Each row below is a small network's average activation on inputs in which a field has the value named, seen along a few directions.
Related values have similar rows: they may be neighbours, one step apart, or belong to one group.
In the rows, zero is written as 500.
Strong random noise was added to every row along 10 fixed directions; ignore it. To show where, here is one row again and again, with new noise each time:
[476 397 404 469 482 478 553 484 425 443 735 447 352 464 475 551 368 338
 450 403 513 492 488]
[537 470 550 351 502 591 401 560 660 444 518 379 398 448 539 581 841 691
 671 498 687 633 645]
[578 592 555 619 556 629 422 462 562 577 526 463 417 514 457 568 300 632
 584 563 466 372 598]
[408 448 442 454 433 647 480 531 607 503 564 489 576 374 341 468 621 593
 437 644 413 479 358]
[431 328 513 467 468 478 605 381 582 462 658 516 452 366 501 589 446 316
 506 375 571 346 570]
[672 434 469 402 436 396 450 535 625 451 648 492 455 425 522 514 464 387
 505 480 586 472 518]
[352 251 703 383 576 588 554 466 480 507 517 550 464 427 416 550 643 456
 492 446 470 377 399]
[290 572 321 631 415 685 570 374 735 413 624 312 493 300 301 482 504 640
 561 456 600 425 596]
[623 480 319 370 471 511 433 570 722 500 495 443 599 448 535 557 502 522
 489 577 564 511 573]
[308 604 454 693 568 414 428 501 541 379 468 288 452 644 365 433 455 657
 537 399 705 539 550]
[410 487 599 636 510 456 462 443 427 486 639 487 351 579 517 589 451 505
 553 474 566 477 584]
[506 470 593 462 523 542 491 495 588 571 323 564 648 470 461 490 544 554
 492 587 443 369 424]


GIR, 13 values:
lod: [549 504 517 538 418 680 453 549 541 494 621 496 476 415 431 484 700 666
 500 671 469 604 470]
tuka: [584 551 493 536 561 457 439 582 386 450 576 441 377 597 499 452 314 486
 517 376 495 487 460]
beve: [368 489 347 444 539 556 596 432 556 544 538 520 593 403 475 538 462 396
 453 440 512 464 632]
sikal: [325 377 409 513 562 513 476 517 601 465 418 533 661 535 498 510 524 469
 390 523 536 547 480]
medus: [671 477 631 489 583 580 411 419 720 479 506 434 396 424 408 524 365 578
 640 411 600 312 612]
bepon: [470 400 405 528 542 563 505 514 476 513 572 484 462 579 492 488 426 476
 449 459 455 572 524]
lilub: [883 536 682 365 443 531 561 538 488 562 593 663 376 288 481 380 409 361
 537 526 299 377 302]
gofif: [598 422 570 448 569 539 494 537 513 515 488 557 489 506 483 461 428 440
 470 498 451 500 407]
bined: [514 384 471 359 573 615 637 476 388 507 530 457 377 432 528 573 407 365
 510 352 447 441 499]
rugi: [488 558 401 491 461 413 519 532 357 422 612 462 420 513 548 449 426 466
 489 456 526 672 561]
rupu: [525 511 606 481 523 625 501 468 505 489 576 471 415 393 345 416 573 573
 527 469 369 482 482]
gagu: [579 556 713 521 592 322 316 573 552 456 362 421 462 689 589 494 581 627
 582 397 719 536 603]
pazi: [457 541 548 506 526 458 543 470 641 559 348 593 703 440 489 448 559 526
 493 530 474 415 530]
The values of GIR form a tree with 4 forks.
Q: Which values are neighbours of rugi? Give them in the order they are listed.
A: pazi
Q: Which values are neighbours of bepon? Give them in the order they are listed.
A: gofif
Q: Which values are neighbours of tuka? Give them in the order they are listed.
A: bined

PAR, 13 values:
mogo: [196 506 452 801 639 527 489 448 326 371 691 255 202 699 326 527 306 537
 458 313 627 532 504]
pomul: [767 719 415 513 334 457 529 440 617 474 505 476 512 378 659 450 460 497
 567 475 569 614 695]
vosu: [483 575 426 815 325 241 335 435 749 383 856 504 476 508 384 409 347 464
 446 578 641 495 605]
povab: [536 523 580 334 444 431 682 410 486 467 351 506 503 317 526 436 738 421
 613 349 575 443 507]
tobov: [388 490 385 362 379 637 406 461 747 541 553 491 626 344 548 685 726 648
 533 725 554 573 679]
zutup: [495 518 462 496 472 521 480 502 599 487 414 471 617 463 321 292 537 561
 490 433 551 492 405]
taze: [682 523 456 512 500 375 511 497 583 517 687 601 459 411 586 518 322 309
 502 486 545 488 635]
vomot: [539 649 180 466 466 578 647 404 540 579 369 404 650 450 615 612 383 467
 511 521 449 552 687]
vefet: [201 347 542 576 660 576 538 456 624 387 389 337 536 564 310 499 533 572
 475 366 629 381 467]
duv: [482 472 483 556 541 477 460 583 618 418 549 320 394 580 489 504 502 615
 592 435 733 576 572]
kisol: [673 308 757 497 503 450 510 434 510 435 582 629 382 416 490 489 329 337
 557 396 468 272 388]
leguz: [310 505 320 529 481 603 474 491 655 482 480 416 623 486 571 640 670 698
 553 512 650 475 736]
suvo: [731 642 560 387 578 477 299 689 711 480 432 433 494 496 437 368 491 637
 605 475 517 451 471]
The values of PAR form a tree with 4 forks.
Q: Which values are neighbours of suvo? Give them in the order they are listed.
A: povab
Q: Which values are neighbours of zutup? Give them in the order they are listed.
A: vosu
Q: Which values are neighbours of kisol? Give them in the order they are listed.
A: vefet
Q: How many steps from neighbour to neighbour lead from leguz to duv, at the fewest?
A: 4
